A small network was trained on invented records. Each row is its activation on one of them, seen along a few directions.
After each row come some of the record's fields: RONAG, VISOV, KOT, NARUK.
Not every record has every field; a missing one is written none.
The largest differences between rows may come from other fields.
In the rows, zero is written as 500.
Random noise pushes rows far along 14 fixed directions. That doesn't count. These rows show it; they differ only by the noise:
595 554 596 660 456 521 378 668 603 506 606 700 486 635 526 434 250 411 373 348 479 524 690 539 540 445 716 740 516
715 587 411 306 592 761 616 410 477 589 512 483 677 711 624 661 572 491 404 418 529 448 508 357 479 259 452 522 448
534 435 710 403 605 359 458 497 658 522 572 570 604 545 534 456 353 396 638 414 464 558 483 479 507 603 537 339 546
465 643 488 304 782 427 362 396 618 547 407 236 493 760 773 695 409 485 498 373 379 411 506 355 298 428 584 406 420
800 775 89 585 375 585 573 570 254 338 438 291 506 469 349 640 922 621 504 454 491 493 500 803 578 467 316 690 763
432 393 355 460 866 506 650 522 474 799 447 440 464 638 530 583 543 394 287 496 717 398 370 346 563 456 308 629 584
256 585 511 357 527 358 455 467 549 475 374 205 381 444 482 514 555 578 558 538 493 335 417 538 417 603 288 425 388
272 474 611 463 256 240 574 423 396 360 457 441 403 595 381 360 482 769 532 489 468 432 466 460 769 319 418 28 482
577 509 614 359 364 699 448 585 598 504 536 593 547 497 442 304 371 466 414 580 538 371 709 579 567 539 543 707 119
626 302 517 424 390 930 508 503 607 590 365 617 630 396 391 132 637 272 786 472 445 617 758 440 422 392 264 439 261
426 618 702 367 449 756 548 415 474 574 591 360 468 512 475 355 453 346 599 396 438 429 614 733 566 269 417 383 632
179 470 301 338 697 636 497 525 457 576 571 452 451 654 630 585 226 440 458 520 719 282 516 418 450 542 408 384 82
588 468 264 797 409 577 528 698 274 219 548 585 508 465 205 428 584 680 347 519 735 567 588 687 697 478 641 535 729
681 548 648 411 346 227 377 531 727 549 349 606 475 608 566 464 457 569 505 385 300 518 571 308 514 488 470 571 227
239 722 378 441 660 600 311 468 568 445 407 158 293 529 649 558 471 386 650 361 382 402 567 568 189 438 422 502 394
529 518 857 284 527 293 503 482 639 767 405 470 467 499 479 681 320 560 367 355 606 436 397 428 567 474 342 399 490

433 484 631 512 576 358 463 441 493 333 374 274 370 359 292 304 714 598 528 580 479 536 459 659 606 460 565 366 720 -> RONAG: revon / VISOV: none / KOT: kelo / NARUK: rus
426 432 596 341 669 676 539 299 518 530 535 416 629 547 652 540 457 397 701 474 435 556 460 388 343 381 527 138 546 -> RONAG: turi / VISOV: fope / KOT: sovem / NARUK: bonag
365 523 204 426 595 437 610 486 525 527 505 571 269 391 493 403 734 305 699 525 513 467 287 460 533 545 111 627 152 -> RONAG: revon / VISOV: none / KOT: kelo / NARUK: bonag
675 611 575 318 558 227 525 503 558 652 473 403 431 490 486 463 571 425 514 469 363 445 466 656 642 631 365 631 533 -> RONAG: revon / VISOV: none / KOT: kelo / NARUK: bonag
493 521 606 368 621 555 552 452 590 472 587 607 471 193 433 603 542 387 678 464 575 610 297 502 361 569 330 505 477 -> RONAG: turi / VISOV: fope / KOT: sovem / NARUK: bonag
400 457 680 548 504 711 535 462 622 665 571 421 737 647 646 291 525 255 662 540 245 437 635 524 394 503 423 640 795 -> RONAG: revon / VISOV: none / KOT: sovem / NARUK: kege
738 505 825 406 456 596 517 470 597 479 553 717 448 280 346 509 438 431 509 296 615 719 435 540 539 308 568 392 533 -> RONAG: mor / VISOV: none / KOT: kelo / NARUK: kege
513 561 278 534 434 621 482 522 611 482 532 686 443 638 692 412 501 374 472 481 340 457 586 268 378 370 526 835 87 -> RONAG: turi / VISOV: fope / KOT: kelo / NARUK: rus
487 534 650 305 491 513 530 374 581 418 558 372 751 591 618 533 558 598 511 688 413 367 428 473 453 616 569 493 504 -> RONAG: mor / VISOV: none / KOT: sovem / NARUK: kege
551 433 460 547 591 381 438 541 484 556 302 331 371 666 477 271 559 599 195 630 432 408 676 451 634 437 719 700 469 -> RONAG: turi / VISOV: fope / KOT: kelo / NARUK: kege
384 544 586 496 410 611 571 484 553 501 533 348 541 442 496 344 618 488 382 688 414 341 501 528 421 548 484 826 553 -> RONAG: turi / VISOV: fope / KOT: sovem / NARUK: kege
464 487 717 530 365 472 630 438 668 326 814 827 680 448 570 446 451 446 543 598 385 527 322 339 453 549 608 634 520 -> RONAG: turi / VISOV: zogi / KOT: sovem / NARUK: rus
457 533 242 509 595 927 480 479 385 296 557 400 432 587 489 183 636 387 521 642 468 445 731 628 525 301 687 606 330 -> RONAG: revon / VISOV: none / KOT: sovem / NARUK: kege
434 545 336 364 556 648 680 425 417 310 631 424 656 412 500 621 642 548 549 578 599 448 294 456 359 538 384 431 522 -> RONAG: turi / VISOV: fope / KOT: kelo / NARUK: kege
478 709 643 386 378 491 412 520 540 434 558 434 468 461 516 565 423 572 516 506 410 392 540 671 490 545 488 612 403 -> RONAG: revon / VISOV: none / KOT: sovem / NARUK: kege
420 584 364 479 298 643 395 497 353 605 396 409 400 611 581 497 397 524 619 447 389 414 756 622 552 370 393 345 268 -> RONAG: turi / VISOV: fope / KOT: sovem / NARUK: bonag
433 280 512 459 611 532 380 560 650 448 487 536 589 447 508 163 490 403 553 795 462 446 637 479 444 841 661 664 170 -> RONAG: mor / VISOV: none / KOT: sovem / NARUK: kege
399 368 457 628 326 607 424 535 334 390 427 475 568 304 320 547 434 619 724 483 625 620 604 648 454 580 444 39 581 -> RONAG: turi / VISOV: fope / KOT: sovem / NARUK: rus
332 406 955 435 505 660 568 421 577 699 670 553 656 497 525 497 230 341 551 446 569 480 496 588 520 449 484 307 773 -> RONAG: mor / VISOV: none / KOT: sovem / NARUK: tuva
497 544 539 568 360 335 736 537 538 498 641 570 542 492 419 280 748 491 409 643 363 396 351 509 671 561 327 905 716 -> RONAG: revon / VISOV: none / KOT: kelo / NARUK: kege
338 474 417 556 526 172 471 530 616 567 508 489 634 650 732 702 439 512 589 515 416 427 321 300 354 800 382 531 518 -> RONAG: mor / VISOV: none / KOT: sovem / NARUK: kege
747 395 633 497 585 319 401 558 638 377 514 643 704 493 435 500 502 500 644 449 496 673 492 513 532 671 644 360 596 -> RONAG: revon / VISOV: none / KOT: kelo / NARUK: tuva
529 461 799 483 407 687 439 460 550 692 217 252 542 493 433 476 559 607 330 483 501 458 651 506 432 322 472 504 676 -> RONAG: mor / VISOV: none / KOT: sovem / NARUK: kege
451 642 346 566 375 264 485 505 385 503 444 366 395 646 604 582 528 687 370 532 326 373 514 466 543 494 499 586 499 -> RONAG: turi / VISOV: fope / KOT: sovem / NARUK: kege
447 256 271 678 417 401 502 583 406 498 378 684 383 548 378 350 495 594 429 573 653 549 582 363 713 490 524 370 232 -> RONAG: mor / VISOV: none / KOT: sovem / NARUK: rus
466 483 172 536 545 480 596 525 401 635 521 701 271 596 564 520 493 364 498 395 600 509 429 390 653 347 319 511 212 -> RONAG: mor / VISOV: none / KOT: kelo / NARUK: bonag
322 511 381 645 380 547 437 554 498 421 454 463 534 458 538 620 499 584 528 554 541 434 470 464 328 634 426 546 444 -> RONAG: mor / VISOV: none / KOT: sovem / NARUK: bonag
454 437 450 572 675 668 342 638 429 656 294 408 220 377 327 419 389 445 352 417 696 526 724 612 487 415 510 569 405 -> RONAG: revon / VISOV: none / KOT: kelo / NARUK: kege
377 418 613 588 320 374 551 519 529 483 393 494 508 566 444 291 604 765 196 789 419 323 539 329 634 488 566 782 435 -> RONAG: turi / VISOV: fope / KOT: sovem / NARUK: bonag
562 502 568 396 397 380 448 641 497 716 353 269 531 547 411 345 464 562 326 636 464 262 726 733 653 764 398 737 441 -> RONAG: revon / VISOV: none / KOT: kelo / NARUK: kege
366 654 350 465 393 488 485 412 289 431 431 252 317 365 439 627 594 556 747 370 480 525 459 744 488 434 285 107 565 -> RONAG: mor / VISOV: none / KOT: sovem / NARUK: bonag
402 512 347 483 509 356 605 449 424 557 661 464 710 690 697 750 451 416 718 416 495 454 311 525 493 650 342 214 684 -> RONAG: mor / VISOV: none / KOT: kelo / NARUK: tuva
799 426 526 476 300 455 501 476 546 417 377 702 459 455 379 303 688 555 559 489 420 675 558 406 675 352 525 452 287 -> RONAG: mor / VISOV: none / KOT: sovem / NARUK: kege

Which values does each new row have?
621 286 639 512 408 276 481 535 653 568 422 624 643 499 461 278 533 427 644 535 392 588 539 440 580 698 473 428 491 -> RONAG: mor / VISOV: none / KOT: kelo / NARUK: tuva
652 447 818 397 324 482 552 525 621 618 472 532 820 478 483 731 389 675 288 518 644 437 416 391 432 644 495 553 580 -> RONAG: mor / VISOV: none / KOT: kelo / NARUK: kege
416 633 568 568 275 334 492 548 571 429 628 662 471 448 569 644 356 577 492 440 420 476 391 422 398 565 457 622 420 -> RONAG: turi / VISOV: fope / KOT: sovem / NARUK: kege
520 626 777 251 477 662 396 421 613 522 421 371 409 383 464 523 417 497 510 413 517 470 563 585 420 377 492 439 272 -> RONAG: revon / VISOV: none / KOT: sovem / NARUK: kege
373 448 395 526 741 452 489 572 546 501 409 497 305 510 443 453 512 526 310 512 647 456 461 335 488 447 474 660 355 -> RONAG: revon / VISOV: none / KOT: kelo / NARUK: kege
520 395 570 459 368 385 422 520 578 389 314 425 607 394 383 393 563 613 725 451 407 598 581 438 385 620 367 214 488 -> RONAG: revon / VISOV: none / KOT: kelo / NARUK: kege
590 578 801 440 478 587 354 525 618 566 475 556 398 412 487 643 220 497 335 325 590 544 581 507 393 353 693 537 403 -> RONAG: turi / VISOV: fope / KOT: kelo / NARUK: tuva
459 429 715 290 523 376 623 498 657 830 412 517 471 376 479 579 447 479 317 557 622 360 330 340 492 619 214 706 309 -> RONAG: turi / VISOV: fope / KOT: kelo / NARUK: bonag
424 514 636 363 458 528 501 459 504 617 478 521 513 600 557 612 324 598 434 447 549 422 522 386 538 365 452 349 351 -> RONAG: revon / VISOV: none / KOT: sovem / NARUK: kege
656 464 517 575 600 251 287 550 586 440 396 512 496 595 586 578 335 509 605 272 374 710 601 407 375 533 728 261 589 -> RONAG: turi / VISOV: fope / KOT: kelo / NARUK: kege
654 605 452 447 459 562 286 550 608 292 518 524 545 407 548 569 453 456 682 455 454 584 587 622 322 678 667 531 245 -> RONAG: mor / VISOV: none / KOT: sovem / NARUK: bonag
739 504 403 673 316 703 384 660 536 295 373 523 676 372 356 555 636 674 390 563 585 567 630 486 318 611 615 765 485 -> RONAG: revon / VISOV: none / KOT: sovem / NARUK: kege
364 472 669 487 400 653 424 459 614 400 461 432 758 425 580 680 395 614 612 510 486 501 497 352 145 594 499 358 525 -> RONAG: turi / VISOV: fope / KOT: sovem / NARUK: bonag
555 604 419 399 506 514 597 543 320 484 872 728 468 490 474 612 275 392 541 492 691 455 439 845 819 607 539 437 418 -> RONAG: mor / VISOV: none / KOT: sovem / NARUK: bonag
568 462 387 540 522 415 514 578 518 674 436 531 384 544 499 442 530 436 355 527 541 461 528 468 592 564 451 748 383 -> RONAG: mor / VISOV: none / KOT: sovem / NARUK: kege
478 555 484 483 543 848 576 478 526 444 479 483 508 394 446 546 606 487 414 420 597 522 461 369 284 254 416 623 517 -> RONAG: revon / VISOV: none / KOT: kelo / NARUK: kege
